These are the activations of a small neural network, seen along a few directions. Each row is one input.
In each table, some parts of the input vary, and every possible input appears once, in random order.
A made-up example of a description, with smaller parts first: one of 3 separate values, together with either a single point or one of 11 places along a line or (one of 6 places along a line, together with one of 8 places around a ring).
Shared parts are said once, and a part with two or three values counts as separate values.

Other details of the inputs shift rows strongly along two fixed directions, in all tables alike. That doesn't count.

A family of inputs:
r1: [  6  -3  -6 -10 -15   4  13   8   0  -7  -5 -11   3]
r2: [ 11  -2  -8  10  12 -12  -8  -8  -2  17  20   3   1]
r3: [  2  -3   3   5  16  -7 -17 -16  -6  14  18   3 -10]
r4: [  2   3   7 -11  -2   2  11   8  -2 -13  -9 -14   6]
r5: [ -2  -1  18 -12 -21   6  16  -8  13 -14 -17 -36 -17]
r6: [ 12  -4 -11  19   3 -15 -15  -7   0  10  16   6  -6]
r7: [ 11   5  -3  -3 -16   4  13   5   1 -11 -17  -9   2]
r8: [ -2  -4   3 -17  -9  10   2   3   1 -12 -15 -15 -10]
r9: [ -9  -1  -4 -19  -5   4  12   4   5 -12 -13  -9  -8]
r10: [ 16   3  -4 -10 -15  -2  10   6   7 -13 -21 -11  -2]
r11: [ -3  -3  -2  15   5  -2 -17 -15 -10  10  17   5  -2]
r12: [ -6   9  -1  -8  -8   5  16  -3   0 -12 -17  -6  -3]
r13: [  5   3   2  24  15 -11 -12  -8  -8   4  16   4   0]
r14: [-11   1  -3 -15  -7   5  16   1  -2  -9  -7  -8  -1]
r15: [  1  -4   4 -13  -3   2   5  14   3 -16 -13 -15   0]
r16: [  0  -4  15  26  11 -22 -10 -11  11  10  29 -10  -5]
r17: [ -1   0   3  -7 -14  13   3   0  -1 -16 -16 -10  -6]
r18: [ -9   2   0 -16   6   2  10   3   3   3  -6   8   0]
r19: [  3  -1   4  -7  -8   1   5  12   2 -19 -18 -12   1]
r20: [  9  -7  -7 -14 -13   2   9  10   6 -10 -14 -13  -3]
r21: [  7  -1  -6  -2 -19   6  12   8   0 -10 -14  -8   2]
r22: [ -5   3  -6   7  20 -15 -12 -16   2  12  17   6 -13]
r23: [  3  -1   2  11  21 -11 -11  -5  -6  11  20   0   4]
r24: [ -4  -5  -2   8  12  -1 -15 -12  -8  14  19   1  -5]
r25: [-20   2  17  -3  11  41  -3  67  11  36 -13  89  61]
r26: [ 11  -6   8  -9 -27  -4  27  -2  20 -13 -15 -36  -9]
r27: [ -2  -4   4 -13  -2   4  10  12  -2 -11  -8 -15   6]
r28: [ 10   2  -3  -8 -15   2  11   3   1  -8 -13  -9   7]
r29: [  0   2   1  14   8  -4 -17 -17  -9  12  14   6  -2]
r30: [  3   0   1   8  15  -7 -22 -16  -2  12  15   1 -13]
r31: [ -9  -3  -3 -22  -4   3  16   3   2 -10 -10  -8  -6]
r32: [ -4  -2  -1  11   7  -1 -14 -12  -9  12  21   4  -4]
r33: [ -8   5  -2 -20   0   3  17  -1   1  -6 -12 -11  -1]
r34: [ -1   3   2   9  11  -2 -14 -14  -8  14  19   5  -4]
r35: [-12   1   4  19   8 -20  -3 -22  11  16  27  -1 -15]
r36: [-30   9   7  -4   4  42   3  50  11  37 -11  88  54]
r37: [  2  -9   2  10  18 -14 -13  -3  -5   7  23   2  -2]
r38: [  6  -3  -6  -6 -17   4  10   6   0  -8 -11  -8   7]
r39: [  6   1   7 -15   1   0   6  11   4 -17 -16 -18   0]
r40: [ -4   6  -6  16  14 -12 -10 -19  -1   7  16  11  -9]
r41: [  1   5   2  19   8  -3 -17 -16 -10  10  13   7  -8]
r42: [  0   0   3 -11 -14   9   2   2  -1 -14 -20 -11  -8]
r43: [ 15  -3  -8  12  12 -17 -15  -9   3  14  18   3  -7]
r44: [  4   4   1  17   9  -4 -20 -18  -5   7  15   7 -10]
r45: [ -7   6  -1 -12  -7   3  15  -5   0 -10 -16  -6   2]
r46: [  8   3   2  21  18 -19 -19  -8  -2   4  15   2  -4]
r47: [  9  -3  -7  -5 -18   5  10   7   5 -14 -14  -9   0]
r48: [-10   0  -3 -11 -10   5  14  -2  -2 -11 -12  -6   1]
r49: [ 15   1  -8  20   5 -13 -13 -12   1   8  17   7  -4]
r50: [-2  0  3  7 -3  6  2 11 -4 -8 -6  2  8]
r51: [  7   2   2  22  16 -13 -16  -9  -3   2  17   4  -1]
r52: [-11  -1  -4 -18  -3   5  16   1  -1  -7  -9 -11  -2]
r53: [  9  -9  -5 -17 -12   1  14   9   2  -8  -9 -13  -3]
r54: [-10   3  -3  -7 -11   6  15   0  -2 -13 -14  -5  -3]
r55: [-11   2  -5  -2  -5   7   5   2   3  -6  -6  10   0]
r56: [  4   1   2  18  14 -11 -13  -9  -7   6  17   4   6]
r57: [-31   5   4   0  -2  42  -2  57  15  33 -18  93  49]
r58: [ -1   0   1   6  15  -3 -15 -14  -7  16  16   2  -4]
r59: [ 11  -3  -2 -12  -2  -1   7   9   4   5  -4   4   4]
r60: [  2  -1   4  -4  -9   5   7  10   1 -20 -15 -11   3]
r61: [ -4   9  -2 -15  -7   0  13  -1   6 -14 -21  -6  -6]
r62: [ -1  -2   4  -5  -8   4   8   7  -3 -15 -12 -11   8]
r63: [ -2   0  -1  20   4  -1 -17 -13 -11   8  16   6  -8]
r64: [ -2  -6   4 -20  -7   9   6   2  -3  -9 -12 -14  -8]
r65: [  5   4   1  15  11 -10 -22 -17  -4   9  12   5 -13]
r66: [ 10   1  -7  12   7 -10  -8  -7  -3  15  22   6   2]
r67: [  7  -7 -10  11   8 -10  -8  -5  -4  16  22   3   0]
r68: [ -1  -2   4 -10  -6   4  10  10  -3 -14  -6 -13   6]
Each input here is: one of 4 separate values, together with either a single point or (one of 2 separate values, together with one of 8 places around a ring).
Question: Changing only the choice among 4 separate values turns r30 into r43. The same change can be made to r41. Which row results?
Answer: r7
Question: Changing only the choice among 4 separate values turns r47 into r60. The same change can be made to r1. Which row results?
Answer: r68
Question: Change only the choice among 2 separate values in r49. List by row number the other rows that result.
Answer: r47
Question: Change only the choice among 2 separate values in r43. List by row number the other rows that result.
Answer: r20

A family of inputs:
r69: [-15  13 -13  -2 -39  45  28  32  21   7 -27  47  22]
r70: [ 42 -20   6 -14 -52  -6  19  -5  -2 -55 -38 -93 -16]
r71: [  -2    3  -31    6   47  -78   -9 -103  -10    1   58  -60  -68]
r72: [ 37 -21   7  75  51 -37 -64  -9 -20  60  82  38  23]
r73: [ 56  -1 -21  44  21 -87  -8 -61 -19 -12  58 -80 -52]
r74: [-28  -1  -7 -19   1   5  -2 -18 -14  21  14   9 -26]
r75: [ 18  25 -11 -38 -24  21 -10 -29 -68 -96 -74 -66 -39]
r76: [ 27   4  -6  -5  -9   1  24  44  21   8 -23  36  41]
r77: [ 28  -6 -20 -42 -50   2  33 -25   8 -40 -41 -67 -45]
r78: [ 23 -23  -6  21  42 -68 -30 -63 -24 -13  76 -78 -43]
r79: [-18  -9   1  53  56 -26 -39   3  -4  49  77  64  31]
r80: [-16   1  26  -4  17  12  10  45  12 -11 -18  19  23]
r81: [-22  10 -12 -61  -9  -3  62 -22   0 -46 -36 -78 -30]
r82: [ 16  -6   7 -27 -50  15  27 -27  -3 -51 -36 -79 -33]
r83: [ 15   1 -17  51   1 -53 -19 -96 -13 -17  56 -68 -61]
r84: [ -6 -14  16  55  73 -19 -73   8  -6  55  83  59  12]
r85: [ -5  14 -22   3 -27  16  14   1  26  11  -6  42   4]
r86: [-29  40 -10   5  -5  60 -19  31 -44 -33 -68  81  41]
r87: [-12  -4 -11 -17  13   3  21  44  21  15 -12  55  38]
r88: [-56  16  40 -28 -15  60  29  36  11  -8 -62  43  15]
r89: [-18   6  31 -48 -21  11  24 -32  -8 -49 -44 -75 -55]
r90: [ 26 -17 -15 -67 -12 -22  33  -2   4 -51 -22 -80 -24]
r91: [-34   1  -5 -66  -1  45  25  44  16  21 -43  48  35]
r92: [  7   6  25  20 -31  27   1  50  26  -9 -44  28  39]
r93: [ -9   6  28   2 -23  54  -8  27  15   5 -34  31  15]
r94: [ 32 -10  23  74  57 -23 -71  11  -5  59  67  58  22]
r95: [ 16   9  33   7  -4  20  14  57  22  -9 -35  29  46]
r96: [ 53 -22 -37  39  -1 -62 -36 -46  -7   7  40 -56 -43]
r97: [ -2  -1  -7  -9 -34  52  12  35   9  19 -23  40  18]
r98: [ 17   2  18  10  -9  11  19  44   9  -1 -19  24  52]
r99: [-47   3  23 -29 -14  42   7  14  -7  14 -21  33  14]
r100: [  5  -3  11  16 -42  28  11  49  19  -4 -34  32  55]
r101: [ 33  -9   2 -12 -11  24  15  66   6  13 -15  31  49]
r102: [-35  13  14  51  75 -30 -52 -45  -5  48  70  34 -16]
r103: [ 22 -16  13  84  27 -11 -76   9  -1  57  50  52  18]
r104: [ -5 -15  -4 -32   5  25  15  64   3   9  -4  28  37]
r105: [-43  12  33 -33  17  41  -3  31   5  11 -23  18  18]
r106: [-12   3 -26  19  21 -59  -3 -99 -19  -7  56 -57 -79]
r107: [-33   2  -4 -45 -14  31  15  15   6  23 -26  47   3]
r108: [-50  10   3  43  36  -1 -33 -36  -8  54  61  74   8]
r109: [ 36  -9  -4 -22 -11  15  10  57  17  15 -22  37  49]
r110: [-37   5  -2 -45   8  37  17  36  -1  25 -14  27  24]
r111: [-31   2 -26  35  40 -36 -30 -58  -1  55  66  59 -27]
r112: [-18   0  13 -66 -10   4  32 -25 -12 -44 -28 -91 -25]
r113: [ 18  10  -3  53  10 -51 -28 -91  -5 -23  45 -70 -74]
r114: [  6   1 -11  18 -35  17   4  57  17  16 -19  51  44]
r115: [-47   9   2  42  62 -11 -38 -29  -7  62  72  65  22]
r116: [ 41  -1 -24 -16 -52 -31  33 -18  13 -52 -39 -81 -29]
r117: [  8  -3  -5 -61 -25  -3  68  25   3 -62 -48 -72  -5]
r118: [ 49 -17 -14 -19 -51  -7  27   3  -1 -47 -36 -89 -27]
Question: Changing only one part turns r74 into r106. The same change can be made to r103. Which row results?
Answer: r92
Question: Changing only one part turns r85 into r77. The same change can be made to r111. Which row results?
Answer: r107
Question: What do these inputs look like to the network?
Answer: one of 2 separate values, together with either a single point or (one of 4 places along a line, together with one of 6 places around a ring)
Question: Change only the choice among 2 separate values in r113. List by row number the other rows that result.
Answer: r93
Question: A walk changes only the place on the ring of 6. It starts at r69 and steps to r106. List the rest of the walk in order.
Answer: r81, r117, r73, r114
